W = [[9.0, -181.0, -64.6, 151.8, -45.4, 35.4, -32.0, -166.1, -103.4, -20.2, 93.4, -115.4, -56.0, 104.5, 39.3], [-27.1, -200.1, 52.2, 169.7, -24.2, 136.5, -10.4, -216.9, -46.0, -27.0, 115.2, -103.8, -61.9, 130.4, 0.8], [24.9, 54.7, 76.7, -229.9, 102.1, -43.2, 3.6, -19.6, 20.9, 98.9, -76.7, 22.6, 42.0, -185.6, 27.6], [24.1, 11.8, -23.9, -119.8, 128.9, 22.0, -77.2, -148.2, -47.1, -188.2, -173.2, -6.3, 173.9, -34.4, -73.1], [-27.3, 10.0, -90.0, 150.4, -191.8, -102.7, -19.4, 39.3, -58.4, 34.3, -65.4, 45.4, -199.7, 125.0, -36.7]]
W[0][0]: 9.0
W[:, 8]: [-103.4, -46.0, 20.9, -47.1, -58.4]
W[3][12]: 173.9
W[:, 6]: [-32.0, -10.4, 3.6, -77.2, -19.4]
W[0][12]: -56.0
W[1][3]: 169.7
W[:, 2]: [-64.6, 52.2, 76.7, -23.9, -90.0]
W[:, 14]: [39.3, 0.8, 27.6, -73.1, -36.7]
W[2][12]: 42.0
W[4][0]: -27.3
W[2][9]: 98.9
W[4]: [-27.3, 10.0, -90.0, 150.4, -191.8, -102.7, -19.4, 39.3, -58.4, 34.3, -65.4, 45.4, -199.7, 125.0, -36.7]
W[0]: [9.0, -181.0, -64.6, 151.8, -45.4, 35.4, -32.0, -166.1, -103.4, -20.2, 93.4, -115.4, -56.0, 104.5, 39.3]
W[3][0]: 24.1
W[3][4]: 128.9
W[2][6]: 3.6
W[0][2]: -64.6
W[4][13]: 125.0
W[2]: [24.9, 54.7, 76.7, -229.9, 102.1, -43.2, 3.6, -19.6, 20.9, 98.9, -76.7, 22.6, 42.0, -185.6, 27.6]
W[0][6]: -32.0
W[2][5]: -43.2
W[:, 1]: [-181.0, -200.1, 54.7, 11.8, 10.0]
W[0][4]: -45.4
W[4][1]: 10.0
W[3]: [24.1, 11.8, -23.9, -119.8, 128.9, 22.0, -77.2, -148.2, -47.1, -188.2, -173.2, -6.3, 173.9, -34.4, -73.1]
W[1][2]: 52.2
W[2][14]: 27.6
W[3][10]: -173.2
W[3][11]: -6.3
W[1][10]: 115.2
W[0][11]: -115.4
W[3][7]: -148.2

a =
[4550 7717 7818 7613 4147 4662 8089 6535 8278 7987 5188 7595 3220 7138
 7739]
a[0]: 4550
a[14]: 7739
a[13]: 7138
a[3]: 7613
a[5]: 4662
a[1]: 7717

A =
[[  6  42  16  18  24  23  -8  44 -21]
 [ 18   1  45 -22  -1 -14  14   8   9]
 [ -5  22   3   0   3  -9  -5  -7  -2]
 [ -8  23 -17   0 -35 -20  42  -7  -2]
 [-24  33  11   4  25 -26 -22 -12   8]
 [  6  18 -13  -6 -24 -17  11 -11  -6]
 [ 25  18  -8  -2 -26  25 -30 -26   9]
 [-11   5 -21  -1  -4  -4  -7  31  39]]
A[0,0] -> 6
A[4] -> [-24, 33, 11, 4, 25, -26, -22, -12, 8]
A[2,5] -> -9
A[5,0] -> 6
A[2,1] -> 22
A[:, 0] -> [6, 18, -5, -8, -24, 6, 25, -11]
A[7,7] -> 31
A[4,0] -> -24
A[3,3] -> 0
A[3,7] -> -7
A[7,0] -> -11
A[:, 2] -> [16, 45, 3, -17, 11, -13, -8, -21]
A[:, 3] -> [18, -22, 0, 0, 4, -6, -2, -1]
A[:, 4] -> [24, -1, 3, -35, 25, -24, -26, -4]
A[3,4] -> -35
A[5,3] -> -6
A[2,0] -> -5
A[:, 7] -> [44, 8, -7, -7, -12, -11, -26, 31]
A[5,2] -> -13
A[5] -> [6, 18, -13, -6, -24, -17, 11, -11, -6]
A[3,8] -> -2
A[5,4] -> -24
A[2] -> [-5, 22, 3, 0, 3, -9, -5, -7, -2]
A[0,4] -> 24
A[:, 8] -> [-21, 9, -2, -2, 8, -6, 9, 39]
A[5,1] -> 18
A[1] -> [18, 1, 45, -22, -1, -14, 14, 8, 9]
A[7,8] -> 39
A[6,2] -> -8
A[7,3] -> -1

grid =
array([[-10,  -5, -29, -12, -28,  37,  -5,  12,  24,  -2,  14,  26],
       [ -4,   1,   2,  -2,   1,   4,  -4,   0,   3,  -4,  -1,   6],
       [-10, -13, -37, -18, -38,  49,  -3,  24,  35,   0,  19,  43],
       [ -4,  10,   6,  -2,   6,  -2,  -5, -10,  -4,  -5,  -5,  -4],
       [ -5, -11, -37, -16, -31,  43,   0,  21,  30,   4,  19,  41],
       [-10, -14, -39, -19, -40,  51,  -3,  25,  37,   1,  21,  44],
       [ -5,  11,  10,  -2,   8,  -4,  -7, -11,  -5,  -6,  -6,  -3],
       [ -9, -13, -41, -15, -38,  51,  -3,  21,  36,   0,  20,  38],
       [ -3,   7,   2,  -1,   2,  -1,  -2,  -6,  -2,  -2,  -2,  -3],
       [-13,  -2, -31, -11, -30,  41,  -8,   7,  26,  -6,  13,  21],
       [ -2,   1,  -2,  -1,  -2,   2,  -2,   0,   2,  -2,   0,   1],
       [-13,   6, -18,  -8, -18,  25, -10,  -4,  14,  -8,   6,   7],
       [ -7,  10,  12,  -2,   9,  -5,  -8, -10,  -5,  -8,  -7,  -3],
       [ -1,  -3,  -6,   0,  -4,   4,   0,   2,   4,  -1,   1,   0],
       [ -3,   6,   2,   0,   3,  -1,  -2,  -6,  -2,  -2,  -2,  -3],
       [  4,  -8,  -6,  -1,  -2,  -2,  -1,  10,   4,   1,   2,  14]])
grid[-16, -12] = -10
grid[-1] = [4, -8, -6, -1, -2, -2, -1, 10, 4, 1, 2, 14]
grid[5, 6] = -3
grid[:, 1] = [-5, 1, -13, 10, -11, -14, 11, -13, 7, -2, 1, 6, 10, -3, 6, -8]
grid[:, 4] = [-28, 1, -38, 6, -31, -40, 8, -38, 2, -30, -2, -18, 9, -4, 3, -2]
grid[-15, 3] = -2
grid[15, -11] = -8
grid[4, -5] = 21
grid[-1, -3] = 1
grid[-15, -4] = 3
grid[-6, -11] = 1
grid[9, -3] = -6
grid[-13, -4] = -4
grid[-16, 7] = 12
grid[-14] = [-10, -13, -37, -18, -38, 49, -3, 24, 35, 0, 19, 43]
grid[1] = [-4, 1, 2, -2, 1, 4, -4, 0, 3, -4, -1, 6]
grid[:, 7] = [12, 0, 24, -10, 21, 25, -11, 21, -6, 7, 0, -4, -10, 2, -6, 10]
grid[-13] = [-4, 10, 6, -2, 6, -2, -5, -10, -4, -5, -5, -4]
grid[-14, 2] = -37
grid[-6] = [-2, 1, -2, -1, -2, 2, -2, 0, 2, -2, 0, 1]
grid[13, -10] = -6
grid[11] = [-13, 6, -18, -8, -18, 25, -10, -4, 14, -8, 6, 7]
grid[-10] = [-5, 11, 10, -2, 8, -4, -7, -11, -5, -6, -6, -3]
grid[-5, 8] = 14
grid[:, 8] = [24, 3, 35, -4, 30, 37, -5, 36, -2, 26, 2, 14, -5, 4, -2, 4]
grid[9, 6] = -8
grid[:, -9] = [-12, -2, -18, -2, -16, -19, -2, -15, -1, -11, -1, -8, -2, 0, 0, -1]
grid[-11] = [-10, -14, -39, -19, -40, 51, -3, 25, 37, 1, 21, 44]
grid[-16, 4] = -28
grid[8, 4] = 2
grid[-6, 9] = -2
grid[:, -1] = [26, 6, 43, -4, 41, 44, -3, 38, -3, 21, 1, 7, -3, 0, -3, 14]
grid[12, -11] = 10
grid[2, 4] = -38
grid[-2] = [-3, 6, 2, 0, 3, -1, -2, -6, -2, -2, -2, -3]
grid[-16, -9] = -12
